These are the activations of a small neural network, seen along a few directions. Each row is one input.
In each table, some parts of the input vary, and every possible input appears once, in random order.
Descriptions start from the smaller parts, as in this example, which fits no table here: one of 4 places along a line, together with either a single point or one of 9 places along a line or (one of 3 separate values, together with one of 5 places around a ring).
Shared parts are said once, and a part with two or three values counts as separate values.

A family of inputs:
R1: [ 19  71 -22  79  38 -56   1 -26  27  46 -28  19  24  17  15  -5  -4 -11]
R2: [ 30  75  -6  63  12 -55 -13 -33  34  33 -52   4  16  27  16 -49  17  15]
R3: [-10  52 -43  48 -21 -54 -30 -34 -11 -22 -54  29  31  54  29 -32  37  26]
R4: [ 16  22 -22  29 -29 -75 -21 -29 -14 -53 -42  20  29  46  12 -59  51  32]
R5: [ 22  64   7 -40 -24  -9  14  18 -44 -36  -2  27  16  60  56  54  14  -7]
R6: [ 35 -14  63 -51  41 113  14  26   2   0  38 -33 -26 -24  26  45 -10  -3]
R7: [ -8 -33  32 -69  14 107 -15  36 -43 -55  33 -13  -5  -1  33  52   7 -13]
R8: [-42 -55  18 -31  57  82  -8  45  42  13  78 -15 -61 -77 -66  24 -66  15]
R9: [-85 -80  -7 -51  28  80 -31  56   7 -38  53  11 -40 -55 -65  45 -40  13]
R10: [ 44 -10  30 -42  30  63  22  40 -10  27   8  -9 -48  -6  24  33 -30 -17]
R11: [  -6 -102   67  -23  -75  -48  -10  -10  -60  -47  -11  -88   12   12
  -32  -67   42   61]
R12: [ 87  33   8 -35  11  31  10  17  -9  46   9   1  -4  13   8  34   6 -12]
R13: [  7 -58  50 -12 -79 -53   5  -7 -49 -40 -16 -24  33  -5 -12 -89  53  59]
R14: [-44  -9 -31  16  44  42  20   2  69  53  39  13 -20 -27 -10  31 -45 -50]
R15: [  1  49 -38  56  36 -24  11 -30  44  53 -17  26  30  -2   9  17 -47 -36]
R16: [  39  -71   87    6  -54  -45   12  -13  -21   -3   -3 -124  -15  -25
  -45  -82   18   54]
R17: [-58 -29 -18 -25  67  60  20  15  51  36  58  -3 -46 -60 -37  24 -53 -23]
R18: [-39  27 -75  42  -3 -25  -4 -27   2  -5 -31  49  44  19  15  40 -25 -25]
R19: [  0 -29  -4 -60   1  61  -4  47 -57 -29   3  10 -28  17  32  41 -11 -22]
R20: [ 41  14 -30 -52 -19  29 -15  24 -56 -10   7  18  16  37  19  42  24 -13]
R21: [ 65  85  48 -25   4  -8  40  15   4  22  -1   6  -3  35  43  44  -1 -11]
R22: [  52  -30   75   13  -56  -48   25   -8   -9    7  -10  -60    8  -40
  -27 -106   29   51]
R23: [-100  -54  -45  -43   36   59    0   26   15  -19   32   23  -26  -40
  -39   47  -26  -24]
R24: [ 17 -21  15   0 -65 -80 -30 -29 -26 -42 -30  -1  23   7  13 -72  65  46]
R25: [-66   6 -63  29  -4  10  -4 -22   5   5   1  54   6   8 -11  53 -23 -56]
R26: [ 57  46  13  45   1 -77  -2 -27  31   1 -40 -11  10  17  -3 -75  29  20]
R27: [-25  28 -29  44  34  12  14 -27  47  63  19  31 -10 -11 -14  31 -48 -61]
R28: [-86 -32 -62  -2   9  40   1  10  30  -3  18  34  -3  -9 -11  53 -18 -47]
R29: [-23  48 -61  66   2 -56 -15 -26 -17 -12 -34  42  37  40  26  15  17   1]
R30: [ 60   6  44  20 -38 -77  -8 -29  15   8 -25 -35   0 -25  -4 -89  40  37]
Q: Describe the family of inputs behind these rows.
A: one of 2 separate values, together with either one of 4 places along a line or one of 11 places along a line
Q: Changing only the choice among 2 separate values turns R13 into R22. The same change can be made to R29. Which row results?
A: R1
Q: Change only the choice among 2 separate values in R4. List by row number the other rows that result.
A: R26
Q: Change only the choice among 2 separate values in R11. List by row number the other rows that result.
A: R16

A family of inputs:
R31: [-39 -33  29 -24  -6  27  22   7  11  -6  39 -12  -1 -32  -8  10 -12  -6]
R32: [-30  10 -64  56  14 -37 -14 -30  63  41  -2  40  -1 -30 -37 -23 -25 -29]
R33: [  3 -67  41 -56  -9  90   2  41 -46 -11  27 -32 -30 -19  -6  36 -26  -4]
R34: [-51  -5 -15   1   8   0  28  -4  28  13  17   4 -14  -9 -11  31 -33 -30]
R35: [-25  -8 -36  -1  30  41  15  15  -7  24  24   5 -10   6  -6  79 -47 -44]
R36: [-16 -44  10   1 -16 -19  -2   0  17  11  28 -10  -1 -53 -56 -39   3  31]
R37: [ 51 -20  33 -45 -74 -34 -25  -2 -85 -62 -30 -27  14  56  39 -39  79  35]
R38: [ 72 107 -10  62   4 -69  11 -41   1  33 -55  39  42  42  66 -25  16  -4]
R39: [  4 -86  33 -34 -22   2   3  22  -9  -5  17 -34 -24 -53 -57 -67   8  36]
R40: [-37  15 -71  25  51  50   1  -7  23  54   7  41   7   7   8  78 -43 -71]
R41: [-55  14 -50  32  28   8  16 -23  59  35   0  41   1  -7   5  36 -30 -61]
R42: [-45  11 -28 108  22 -55 -23 -54  74  23 -19   6  -3 -27 -39 -64 -16  -2]
R43: [-22 -69  54 -54 -18  49  26  29 -15 -20  31 -32 -30 -33  -9 -14  -4   2]
R44: [-46 -14  11  71   8 -63 -12 -34  45  14 -12 -29 -13 -25 -55 -62 -12  34]
R45: [-28 -49  31  42  -1 -39 -11 -23  35  -3   6 -56   8 -47 -50 -77  12  54]
R46: [-21  35 -39 -48  72  75   4  46   6  -2  34  44 -31  16  14  96 -36 -38]
R47: [-32  63 -83 -15  81  93  -4  24  39  28  23  76 -14  16  30  94 -32 -57]
R48: [115  16  75 -38 -58 -31   7   3 -54 -10 -29 -57  -1  40  41 -45  71  29]
R49: [-13 -30  11 -30   8  71   3  19 -23   2  36 -16   0 -19  -8  58 -31 -20]
R50: [ 14  51 -21  22 -43 -76 -12  -8 -47 -36 -55  26  44  69  36  -9  35  21]
R51: [  -4  -94   45   -1   -6  -20   -5   -5    9  -16   -6  -89  -13  -49
  -45 -104   13   63]
R52: [ 13 -30  43 -95  28 116 -13  71 -31 -42  44   6 -56 -16  25  68 -18   5]
R53: [-30 -12 -27  21  -5 -46  -3 -12  32  30   7   5 -15 -31 -55 -23 -23   7]
R54: [ 36  18   7  -8 -61 -45 -18 -21 -55 -55 -34   5  47  58  30 -21  63  33]
R55: [  7  75 -61  58 -18 -70 -13 -34 -21 -24 -69  62  57  51  57  -8  37  -4]
R56: [ -5  10   8 -74  47 102  -9  49  -7 -26  45  23 -24 -11  13  85 -20 -18]
R57: [ 83  82  23  26 -21 -76  16 -11 -17  15 -46  -1  29  57  43 -22  21  15]
R58: [101  54  51  -2 -44 -45  10 -18 -25  -4 -29 -26  32  43  33 -30  51  25]
Q: Describe the family of inputs behind these rows.
A: one of 4 places along a line, together with either one of 2 separate values or one of 5 places along a line
Q: Changing only the place on the line of 4 turns R53 into R36. The same change can be made to R50. Which row results?
A: R54
Q: Change only the choice among 2 separate values in R54. List by row number the other rows that result.
A: R58

A family of inputs:
R59: [ 93  25  65 -38 -57 -34   4   6 -65 -37 -31 -30  19  49  51 -33  63  39]
R60: [ 11 -22  34  41 -40 -80  -8 -32   0 -13 -28 -47  16  -6 -24 -91  33  51]
R61: [   7  -36   25   58  -36  -92   -6  -39   22   13  -25  -50    9  -30
  -50 -113   20   50]
R62: [-42 -42  -9 -45  27  85   7  32   2   3  44   5 -29 -26 -12  62 -37 -34]
R63: [ 58   3  41 -19 -55 -48  -9  -2 -49 -38 -28 -22  18  29  19 -50  56  46]
R64: [  31  120  -67  102   -7 -109  -10  -66   18   23  -78   60   62   69
   54  -24   31  -17]
R65: [ 17  -5  16 -83  30 116   7  56 -37 -12  39   6 -27   9  33  96 -22 -30]
R66: [-73 -48 -11 -10  46  65   3  19  41  10  46   0 -34 -54 -40  31 -51 -19]
R67: [ -40  105 -107   51   67    9    6  -14   48   49   -7  100   15   35
   32  101  -51  -80]
R68: [-79 -59 -19   5  49  51   6   9  69  36  53  -2 -41 -79 -68   9 -59 -22]
R69: [-22 -28  -7 -68  33 100  -2  49 -16 -13  43  14 -31 -12   3  74 -26 -24]
R70: [ 38 -12  38   6 -58 -63   1 -18 -34 -21 -28 -34  24  16   4 -62  44  39]
Q: Changing only one part turns R65 into R59. The same change can be made to R69. Which row results?
A: R63
Q: Describe the family of inputs behind these rows.
A: one of 2 separate values, together with either a single point or one of 5 places along a line
Q: Change only the choice among 2 separate values in R66. List by row number the other rows that result.
A: R60

A family of inputs:
R71: [-11 -39  38 -35 -13  19  -5  23 -20 -47  30 -19 -12 -27 -34 -30  11  45]
R72: [ 32  31 -31 -41  60  87 -19  35  -3   9  22  34 -22   3  15  77 -25 -22]
R73: [-61  16 -68  20  20  -5 -19  -6  36   0  -6  43  15   0 -17   4 -14  -7]
R74: [ 54  56   5  28 -36 -59  21 -30 -18  16 -37   8  51  30  47 -13  36   1]
R75: [  6 -15   1 -47  10  74  20  42 -17  23  32  13 -19   1  17  57 -23 -40]
R76: [-53   1 -82  33  -7 -38   5 -20  13  20  -6  66  10  -4 -21  28 -27 -45]
R77: [ 34  18 -26 -41  32  79   1  29 -19  33  24  15 -10   7  15  91 -34 -54]
R78: [-57  19 -86  30  17 -32 -23  -3  30  -2  -8  78   2 -15 -18   9 -19 -23]
R79: [-57  -3 -63  23  -4 -11   9 -23  19  22  -4  30  24  10 -19  23 -23 -28]
R80: [  4  -2  -7 -48  38  81   0  48  -2   1  31  32 -32  -3  17  44 -13  -9]
R81: [ -9 -51  40 -55 -33  27  17  26  -7 -19  30 -32 -16 -20 -13  24  -6  -4]
R82: [ 37 -25  21  17 -52 -40   3 -15 -31  -1 -41 -36  15  18  -7 -52  38  15]
R83: [ 48  30  10  16 -22 -44 -27 -28  -3 -22 -30   9  18  25  25 -62  44  23]
R84: [ 26  -5  32  38  28 -14  38 -20  75  91  25 -38 -30 -61 -52 -37 -46 -10]
R85: [-31   7   7  26  57  38  -7   1  21 -20  -6 -10   0  -1  21  19 -25  -5]
R86: [ 51  14  14  20 -49 -52   1 -35 -20   2 -30 -10  30  32  28 -47  33   0]
R87: [ 19 -35  14  -6 -18 -32 -22   0 -23 -34 -15 -39  -6  -6  -9 -68  35  55]
R88: [  1 -66  48 -17 -48 -22  -7   3 -39  -9   3 -49   5 -11 -25 -29  11  34]
R89: [-13 -29  26 -67  -3  50  24  26 -19   1  29 -12 -23 -13   7  37 -10 -30]
R90: [ 19  12  26  35  55 -10  12  -3  90  69  24 -25 -38 -69 -48 -53 -34   9]
R91: [ 55  94   1  29 -24 -76  27 -18 -17  20 -38  15  27  71  44  15  11  -9]
R92: [-26 -11  12  27  29  32  20 -12   5   2  -5 -24  12   8  20  34 -37 -28]
R93: [-48  -5 -40  32   9  -4   6 -24  11  16  10  13  14  11  -8  35  -7 -38]
R94: [-11 -37  30 -55  -4  35  -2  30   7 -43  31 -10 -29 -24 -14   9   4  26]
R95: [-51  13 -45  30  34   2 -20  -7  28  -7   9  27   4   2  -7  18   2 -16]
R96: [ 22 -52  22  -3 -46 -39   2  -8 -40 -10 -14 -59   5  -1  -6 -53  24  30]
R97: [ -8 -54  47 -34 -42  11  16  17 -35 -24  28 -40  -1 -23 -32 -14   0  16]
R98: [-47  15 -13  34  29  29 -22  -8  20  -7  -3   7 -10  -6  11  16 -15  -2]
R99: [ 51  72   2  25  -8 -50  -7 -20  -1  -8 -38  26  38  24  42 -27  45  25]
R100: [ 51 111  -2  25   4 -67  -2  -9  -1  -5 -39  30  15  64  42   0  20  13]
R101: [ -3 -52  39 -20 -18 -15 -29  10 -23 -33   4 -29  -6 -16 -28 -45  23  61]
R102: [ 32  -9  15  13 -25 -32 -24  -8 -15 -25 -42 -18   4  10 -10 -68  49  39]
R103: [-15 -15  17 -66  26  57   5  30  -5 -21  29   9 -37 -17   6  24  -1   2]
R104: [-41  -3  -8  35   3  23   5 -23   3  14  -1  -6   1   3  10  32 -26 -24]
Q: Changing only one part turns R75 into R80. The same change can be made to R79. Which row results?
A: R73
Q: Describe the family of inputs behind these rows.
A: one of 2 separate values, together with either a single point or one of 5 places along a line or one of 11 places along a line
Q: Start at R100 and move only the place on the line of 11, one step at a time. The first step leads to R99. Which rows follow, in order?
A: R83, R102, R87, R101, R71, R94, R103, R80, R72
